A small network was shown many inputs. Here are its activations along a few directions, one row for each input.
Each table varies a few parts of the input and shows all the possible inputs, shuffled.
Descriptions start from the smaller parts, as in this example, which fits no table here: one of 4 places along a line, together with either a single point or one of 9 places along a line or (one of 2 separate values, together with one of 8 places around a ring).
Shared parts are said once, and a part with two or three values counts as separate values.

Other details of the inputs vary at random and push rows far along two fixed directions, the same in every table; ignore that.

Rows:
row 1: [ 25  28  32 -43 -21  21  61 -63  28  28  47]
row 2: [-55 -30  -2  -6  25  -8  11  43  13  -6  -7]
row 3: [ 60  18 -29   4  -9 -46 -48  25 -39 -41  -8]
row 4: [ 56  36  14 -30 -17   6  38 -50   5  17  37]
row 5: [ 24   2  23  -2 -29  12  22 -56   4  22  11]
row 6: [ 76  34 -36   3 -11 -51 -64  18 -36 -48 -16]
row 7: [-85 -32  -6  -9  27   4   9  47  31  -4 -15]
row 8: [-92 -34 -10   6  50  11  20  62  20  13 -10]
row 9: [ 43   8 -33  16  15 -39 -38  43 -43 -28  -8]
row 10: [ 70  23 -30  43  -1 -20 -62   8 -58 -34 -24]
row 11: [ 18  24  34 -49 -23  19  57 -66  33  23  43]
row 12: [-110  -37    4   21   33   37    7   56    2   21  -41]
row 13: [  6  21  29 -47 -30   9  38 -52  36   6  28]
row 14: [-69 -39   2  25  23  24   3  23  25  10 -15]
row 15: [ 27  11 -19  28   2  -4 -50  19 -44 -14 -25]
row 16: [ 59  20  24   7 -31  13  10 -68  16   2  32]
row 17: [-64 -45  10  21  16  19   7  22  18  11 -11]
row 18: [-80 -34  11  13  13  24  12  36  -3  29 -31]
row 19: [-52 -15   0  -9  26   5   9  35  17  -9  -5]
row 20: [ 34   6 -30  40   6 -16 -52  15 -39 -22 -29]
row 21: [  2  19  33 -51 -28  19  51 -59  41  16  36]
row 22: [-82 -40   5 -10  29   6  30  40  25  10   0]
row 23: [ 52  23 -37   9   8 -45 -54  32 -35 -39 -17]
row 24: [ 48   5 -21  28  -6 -21 -54  19 -54 -15 -26]
row 25: [ 40  10 -28   2 -10 -44 -48  30 -31 -42 -12]
row 26: [ 37  18  30 -41 -28   6  62 -60  19  35  44]
row 27: [-83 -30  -6  -2  41  13  22  46  26  10  -7]
row 28: [ 52  15  19   4 -33  10  13 -71  25  12  30]
row 29: [ 40  33  26 -23 -43  24  27 -75   0  43   6]
row 30: [-88 -42  11  26  30  34  10  31  28   9 -12]
row 31: [ 25 -15 -15  45   2 -17 -41  21 -19 -25  -7]
row 32: [ 51  16 -32  30  -2 -18 -62  16 -50 -18 -29]
row 33: [ 17  19  28 -49 -25  13  54 -67  38  28  38]
Each input here is: one of 3 separate values, together with either one of 5 places along a line or one of 6 places along a line.
Question: Changing only the choice among 3 separate values turns row 28 into row 31. The same change can be made to row 29. Which row results?
Answer: row 18
Question: Which other rows does row 33 become when the choice among 3 separate values takes its other values? List them by row number.
Answer: row 11, row 22

Rows:
row 34: [-108  -13   -9  -37   52  -11   16   84   11  -22  -10]
row 35: [-19  -1  32 -68  -7  -6  66 -29  41   5  43]
row 36: [-79 -41   4  44  32  41  17  26  21  14  -7]
row 37: [-92 -15   3  14  41  40  21  52   2  27 -30]
row 38: [ 54  10 -33  33   9 -29 -61  43 -65 -13 -32]
row 39: [ 41  10 -46   2  22 -52 -52  63 -33 -70  -2]
row 40: [ 87  45 -16 -53 -20 -41   8 -33   4  -8  38]
row 41: [ 43  -2 -27  66  20 -17 -89  35 -39 -36 -31]
row 42: [-74 -47   4  24  24  15   8  26   8  11 -31]
row 43: [ 120   41   16    7  -58    7  -16 -108  -10   -3   21]
row 44: [ -8  -1  49 -13 -37  38  61 -98  47  37  27]
row 45: [-25   7  44 -42 -20  54  71 -68  43  62  12]
row 46: [ 22  17 -38  32   4 -21 -75  63 -63 -25 -59]
row 47: [-75 -39   2  10  17  22  17  27   7  21 -30]
row 48: [-61 -27 -23   2  33 -16   8  65  39 -25   2]
row 49: [ -3  -1  55 -18 -53  41  53 -94  43  44  36]
row 50: [115  51 -13 -35 -33 -53  -1 -43  -2 -23  39]
row 51: [-81 -17 -31 -34  47 -21   1  74  16  -8  -5]
row 52: [102  45   1  -5 -41   4   3 -55 -40  20  23]
row 53: [-81 -47  16  31   4  32  -9  12  28   7 -18]
row 54: [-59 -36   8  42  28  42   4  13  16   8  -5]
row 55: [ 52   1 -34  51  11 -38 -68  37 -59 -24 -27]
row 56: [ 34  -1 -27  46  -7 -32 -72  42 -60 -26 -37]
row 57: [ 78  28 -43   8   8 -57 -68  47 -41 -76   1]
row 58: [-69 -38  10  35  29  13  -1  20  15  13 -15]
row 59: [107  50  -4 -21 -32 -41 -12 -42  10 -31  34]
row 60: [-90 -26  -4   6  26  28  10  32   6  15 -44]
row 61: [ 88  44  -6 -62 -25 -37  17 -31 -12 -22  38]
row 62: [  2   5  52 -24 -29  49  77 -85  32  61  44]
row 63: [-25  -3  56 -41 -48  43  66 -73  38  66  24]
Question: Changing only one part turns row 63 into row 46. The same change can be made to row 38. Which row results?
Answer: row 45
Question: Describe the family of inputs behind these rows.
Answer: one of 5 places along a line, together with either one of 2 separate values or one of 4 places along a line
Question: Which other rows does row 62 become when the place on the line of 4 takes its other values? List them by row number.
Answer: row 42, row 55, row 56
Question: A walk changes only the place on the line of 5. It starts at row 37 and steps to row 52. List the rest of the walk in order.
Answer: row 62, row 36, row 54
